These are the activations of a small neural network, seen along a few directions. Each row is one input.
Each table varies a few parts of the input and shows all the possible inputs, shuffled.
Descriptions start from the smaller parts, as in this example, which fits no table here: values(3) and (point or line(11) or (line(4) and ring(5))).
Shared parts are said once, and a part with two or three values counts as separate values.

Other details of the inputs vary at random and push rows far along two fixed directions, the same in every table; ignore that.

A family of inputs:
row 1: [ 21.9 -24.9  -2.4  38.3  10.3 -14.3 -20.7  -2.2  -9.3   5.3 -25.1  -3.0]
row 2: [-17.6   9.8  16.7 -40.0  -9.5  -0.1  14.9   1.2 -18.1  22.7  22.2  -5.9]
row 3: [ 22.1 -27.9 -10.9  34.3  28.6  -4.5 -31.1 -12.2 -17.2   0.2 -20.6   1.4]
row 4: [ 20.6 -23.2   0.9  36.0   8.3 -15.8 -19.7  -1.2  -2.8   1.6 -19.7   1.3]
row 5: [ 11.8 -25.4   0.0  22.0  -5.1 -20.7   1.5 -11.2  -2.0   8.5 -31.4  16.1]
row 6: [ 17.1 -24.9  -0.1  36.3  36.8  -8.3 -23.0 -25.7 -14.1   7.6 -30.3  14.7]
row 7: [ 28.0 -29.5  -5.2  24.4  16.4 -17.8 -16.6 -15.9  -8.6  10.5 -26.3   2.2]
row 8: [ 20.5 -22.0   1.3  39.2  15.3  -6.5 -27.8  -7.2  -1.6  -3.3 -21.2   1.0]
row 9: [-21.3   9.6  24.6 -34.9 -10.4  -1.4  11.5   7.9 -14.1  19.3  27.7  -3.5]
row 10: [ -5.0   7.0 -52.8   0.6 -77.6  -5.3  43.4  37.6  63.7 -60.9 -19.1   7.7]
row 11: [ 20.1 -20.8  -4.2  38.9  13.9  -3.9 -26.2  -6.9  -4.8  -2.2 -24.8  -3.5]
row 12: [-14.7  19.0  21.8 -30.1   3.1   4.7   8.7   3.6  -6.8  15.8  30.7  -7.0]
row 13: [-17.8  27.4  22.4 -28.8   5.2   7.0  20.9  -7.1  -6.0  23.8  19.3   2.6]
row 14: [-18.9  29.9  22.1 -27.7  11.3  16.3  11.9 -11.4  -3.9  16.1  17.0   2.2]
row 15: [-17.4  22.9   6.0 -35.1  14.3  18.5   7.9  -4.2 -12.3   6.5  28.2  -5.7]
row 16: [ 26.3 -25.3  -8.4  32.9  16.7  -4.8 -27.6 -11.5  -6.0  -1.0 -25.2  -1.4]
row 17: [ 25.8 -23.7  -6.5  23.5  19.4  -6.2 -21.5 -19.0  -4.2   1.1 -25.7   1.3]
row 18: [-14.5  20.4  22.7 -27.3  11.5  14.5  -0.2  -2.4  -6.2  11.1  29.3  -7.6]
row 19: [ -1.7  11.3 -54.2   0.3 -42.7   7.7  32.3  22.2  67.2 -69.6  -7.1  13.2]
row 20: [ -1.7   5.5 -58.2  -8.5 -79.0  -5.0  46.1  35.3  64.8 -61.1 -17.6   9.8]
row 21: [-24.1  25.9   9.9 -18.8  11.7  19.3   0.2   5.6 -15.6   6.6  30.9 -11.5]
row 22: [-13.4  21.2  14.0 -30.2   1.8   9.5   7.3   6.0 -14.0  18.5  27.2 -11.6]
row 23: [-22.5  13.0  25.8 -26.4 -12.8  -0.3   8.2  13.1 -16.5  18.1  26.6  -5.6]
row 24: [-23.8  24.9  14.7 -19.2  12.7  17.5  -0.6   5.7 -11.5   4.7  35.0  -7.0]
Description of these inputs: line(4) and (point or ring(5)).
Changing only the line(4) part turns row 15 into row 17. The same change can be made to row 6. Which row results? -> row 14
List by row number the other rows that have the line(4) part in common with row 20. -> row 2, row 5, row 9, row 10, row 23
Which other rows does row 18 become when the line(4) part takes its other values? List them by row number. -> row 9, row 12, row 19
A walk changes only the ring(5) part. It starts at row 12 and steps to row 4. List the rest of the walk in order. -> row 1, row 22, row 7
